Each row has a name. Each piece below is followed by the name of the row it came from, unless a question asks for something else. Each question is about the rows just above it.

Libar: [-10  31  48 -29  24  33  69 -14 -14  11  65  83  10  57  60   3  14 -11
 -29 -16  57  40  57  -5  -3  80  -9 -24  19  13  76  15  -1  77   8 -20
  -9  -1  12 -38  58 -52  16 -23  50  18 -24 -40 -77  65]
pok: [-28 -40 -64  53  26  24 -67  48  24 -41 -18 -73 -33 -32 -53  -2  32   6
  16  33 -10  -3 -51  -5  -1 -67  38 -19  10  27 -39 -47  37 -40  -4 -16
 -22  17  -8  34  18  65  17  84 -12  -4  -7  43  69 -19]
Keka: [ -5  34  51 -22  23  21  78 -16 -17  15  74  82  24  54  65  10  11 -17
 -18 -22  45  37  68  -7  -5  79 -13 -11  10   9  80  22  -4  88  23 -15
  -7   8   7 -48  54 -48  12 -21  46  21 -25 -43 -77  66]
midos: [-32 -19 -16  19  54   1   1 -15 -27 -28  50  13 -11  30  13  30  38 -46
 -15 -31  12  14  21 -45 -47  24 -29  -2   4  40  33 -16   9  48  33 -16
 -39  28  -9 -56  27   2  -2  47  40  44 -32   3 -19   9]
tiz: [ 31   7  -5  34 -27 -56  12   6   0  19   5 -38  53 -46  -4  13 -28  -5
  59  -7 -71 -30  19   6  12 -41  -1  57 -45 -33 -15  26 -10   7  44  27
  20  26 -22  -9 -40  33 -18   2 -46 -11  11  -6  31 -17]
zito: [-28 -40 -64  53  26  24 -67  48  24 -41 -18 -73 -33 -32 -53  -2  32   6
  16  33 -10  -3 -51  -5  -1 -67  38 -19  10  27 -39 -47  37 -40  -4 -16
 -22  17  -8  34  18  65  17  84 -12  -4   5 -30 -27  57]
fesa: [ 80  -9 -24  19  13  76  15  -1  77   8 -20  -8  43 -36  -8  18 -21   6
  52   0 -58 -28   6  12  13 -35  -1  60 -30 -22 -25  29   8 -20  77  -1
  28  21  -9   8 -49  36 -16   0 -37  -2  27  14  45 -29]
Bag: [ 31   7  -5  34 -27 -56  12   6   0  19   5 -15  53 -46  -4  13 -28  -5
  59  -7 -71 -30  19   6  12 -41  -1  57 -45 -33 -15  26 -10   7  44  27
  20  26 -22  -9 -40  33 -18   2 -46 -11  11 -40  31 -17]
Move every entry of [-11] by -1 step of 1.
[-12]
Move every entry of [27] by -1 step of 1.
[26]
Shift each entry of [-28 -40 -64  53] by +1 times 1:
[-27 -39 -63  54]
[ -9 -20   8  77  -1  15  76  13  19 -24  -9  80] is which row, read backwards?
Libar
The row with [-10  31  48 -29  24  33  69 -14 -14  11  65  83  10  57  60   3  14 -11
 -29 -16  57  40  57  -5  -3  80  -9 -24  19  13  76  15  -1  77   8 -20
  -9  -1  12 -38  58 -52  16 -23  50  18 -24 -40 -77  65] is
Libar
Which row holds [ 50 -28 -27 -15   1   1  54  19 -16 -19] read backwards?
midos

feg: [ 57  40 -44 -50 -30]
zaf: [-72  66 -74 -76  22]
Galud: [ 69  38 -14 -21 -37]
dit: [-45  57  40 -44 -49]
bivob: [-72  66 -74 -76  62]
zulak: [-45 -74 -76  62  66]
Which row holds [-49 -44  40  57] read backwards?
dit
Which row holds [ 62 -76 -74  66] read backwards?
bivob
Move every entry of [-45] by -1 step of 1.
[-46]
Which row holds [ 57  40 -44 -50 -30]?
feg
The row with [-45 -74 -76  62  66] is
zulak

lenav: [-16  -5 -48  -9   9  -2 -29 -26]
bepav: [ 10   4 -15  -9   5  -2  -9 -21]
tuge: [ 45  33 -15 -17   9   0   9 -21]
tef: [ 11   4  19  -3  34  40 -12 -21]
Lato: [ 10  13 -15  -9  15  -2 -14 -55]
Naf: [ 10   4 -15  -7   9  -2 -12 -21]
Vut: [ 10   4 -15  -9   9  -2 -10 -20]
Valer: [ 10   4 -15  -9   9  -2 -12 -21]
Mal: [ 22   4 -19 -39   9  -2 -12   0]
finez: [ 15 -15  24 -44   9  -2 -17 -39]
savom: [  8 -15   2 -13   9 -22 -12 -70]
[-14  -2] is which row, read backwards?
Lato
Which row holds [ -7 -15   4] read backwards?
Naf
Move every entry of [  4 -19] by +1 step of 1.
[  5 -18]
Move every entry of [ -2 -17] by -1 step of 1.
[ -3 -18]

kogon: [ 80 -55  71  13 -73  66 -43 -35 -15 -18  17 -18  60]
Dugek: [-25 -70 -21 -92  52 -62  63  55 -81 -74 -65 -86 -52]
tuzu: [ -4 -58   4 -77  33 -47  45  51 -83 -80 -55 -77 -28]
kimo: [-74 -23 -79 -75  63 -80  62  65 -63 -66 -52 -65 -65]
Bes: [ 85 -22  65  24 -86  65 -85 -59  11  -1  36  -2  70]
vuge: [-12 -74   5 -80  35 -66  48  51 -77 -75 -66 -78 -52]
zepe: [ 80 -55  71  13  52  66 -43 -35 -15 -18  17 -18  60]
tubul: [ 65 -89  49   8 -82  42 -45 -23 -14 -13 -60 -19  15]
dup: [-28 -71 -38  -4   9 -26  30  46  17  16 -71   7 -46]
Which row holds [16 17 46] read backwards?
dup
Move every entry of [36] by -1 step of 1.
[35]
Shift each entry of [-45] by +1 times 1:
[-44]
Shift each entry of [8] by -1 times 1:
[7]
[-23 -79 -75] with +1 step of 1 on every entry:
[-22 -78 -74]
[-14 -13 -60 -19] with -1 step of 1 on every entry:
[-15 -14 -61 -20]

